A small network was shown many inputs. Here are its activations along a few directions, one row for each input.
In each table, some parts of the input vary, and every possible input appears once, in random order.
Descriptions start from the smaller parts, as in this example, which fits no table here: line(6) and (point or line(9) or (values(3) and ring(5))).
Shared parts are said once, and a part with two or three values counts as separate values.

Other details of the inputs shift rows strongly along two fixed directions, in all tables alike. That doesn't count.

A family of inputs:
R1: [-52 -15  33  26  10  -8 -14 -46  73 -11  65 -21 -49  71]
R2: [ 28  64  36  -9  18   9  12  27 -32  14 -57 -37 -16  30]
R3: [-33 -41  56   7  38 -11 -11 -57  57   1  57 -16 -32  63]
R4: [-33 -27  39  18  13 -21 -18 -58  70  -9  63 -36 -48  68]
R5: [ 43  34 -11 -11 -24  24 -16  53 -45   7 -53   2  50 -55]
R6: [ 45  46  49   2  -1  14  11  34 -21  22 -51 -29   7  38]
R7: [ 16  27 -37 -25 -14   1  20  41 -52 -14 -76   4  28 -38]
R8: [-14 -25 -45   3  -8 -18 -45  13 -11  -3  24  35  25 -88]
R9: [ 20  30 -19 -15 -17  -3 -13  63 -55  23 -65  24  27 -46]
R10: [-20 -16 -42  -5   2  -9 -31  -8   6 -24  22   6   9 -94]
R11: [-40 -30 -77  -8 -33 -11  -6   1  30 -29  18  36  19 -58]
R12: [  8 -37  40  36  26 -30   9 -58  61  -4  67 -32 -24  50]
R13: [ 68  69  16  -7   3  13  -4  25 -32  -3 -30 -28  -5  47]
R14: [ 43  50  10 -11  -8   8  14  24 -25   3 -57 -28  -3  65]
R15: [-37 -57 -54  -8 -39  14   5  -4 -27  21  31  38  17 -71]
R16: [-11 -56 -47   3 -30 -17   2  -6  18 -21   2  25  35 -73]
R17: [ 74  51  34  11   7  14  11  23 -36   7 -34 -27  16  40]
R18: [-48 -40 -37  11 -34   4  -5  11  28 -11   0  31  28 -75]
R19: [ 39  66  32 -15  -6  13  -6  34 -18  12 -48 -27 -15  44]
R20: [ -7  64  35   1   7  21  28  38 -33   5 -57 -23 -15  47]
R21: [  7 -19  32  44  45 -38 -18 -58  32   0  87 -17 -35  56]
R22: [ 37  50  50 -25  22  20   1  29 -27  25 -49  -8   1  42]
R23: [  3 -11  26  31  55 -23  -7 -69  43 -17  78 -47 -42  45]
R24: [-41 -42 -64  14 -16 -19   0  17   3 -11  15  53  17 -59]
R25: [ 11  51  38  -8   9  10  18  26 -37   7 -66 -36 -11  42]
R26: [-22 -49 -56   3 -18 -31  -8   6  -6 -12   4  44  22 -65]
R27: [ 11 -16  42  16  54 -15 -13 -69  46  -7  82 -12 -25  54]
R28: [-48 -31  47  13  38   3  -3 -41  61   1  59  -5 -36  68]
R29: [ 29  16 -19 -39 -10  15  11  42 -45  -4 -71  37  33 -23]
R30: [ 28  40  26 -15  18  29  27  38 -29   8 -51   8  -2  68]
R31: [-48 -46 -52 -23 -38  17  22 -21 -17  -6  32  17  13 -86]
R32: [ -6 -34 -40 -27   1 -17  -9 -11  15 -14  15  48  26 -73]
R33: [ 32  40 -34 -25  -5  -2  16  39 -48  -7 -68   1  24 -47]
R34: [-13 -24 -30 -24   3   1 -41  -4   9 -11  25  36  32 -83]
R35: [-31 -49 -55  15 -30  -4   9   4  27 -19   9  34  32 -72]
R36: [ -6 -30  31  38  39 -46  -3 -54  42   6  73 -13 -38  58]
R37: [-38 -43  43  37  27 -33 -15 -47  44  12  58 -19 -41  60]
R38: [ 30  24  36 -35  -2  63  36  16 -54  40 -35  -7  -9  55]
R39: [-30 -52 -30   0 -34 -10 -12   1  22 -12  -3  19  31 -76]
R40: [ 15  59  16   3  13  16  43  33 -36  -4 -53 -20 -11  55]
R41: [-11 -15 -47 -13 -24  -7 -49   0  20 -26  33  20  13 -84]
R42: [  0  48  32  18   4  16  12  53 -39  29 -52  -2 -12  60]
R43: [ 33  47  21 -21 -33  53  33  10 -46  31 -35 -18 -22  55]
R44: [-28 -56 -48   0 -51  29  14 -27  -3  15  20  24  29 -81]
R45: [ -1 -17  24  18  25 -33  -6 -62  68 -11  75 -36 -43  64]
Description of these inputs: values(5) and (point or (values(2) and line(4))).
Question: Changing only the values(5) part turns R11 into R40. The same change can be made to R14. Which row results?
Answer: R7
Question: Changing only the values(5) part turns R22 into R2. The same change can be made to R3. Which row results?
Answer: R25
Question: Which other rows agree with R26 in the values(5) part? List them by row number.
Answer: R8, R9, R15, R21, R24, R36, R37, R42
Question: Change only the values(5) part in R17. List by row number the other rows that result.
Answer: R13, R21, R23, R27
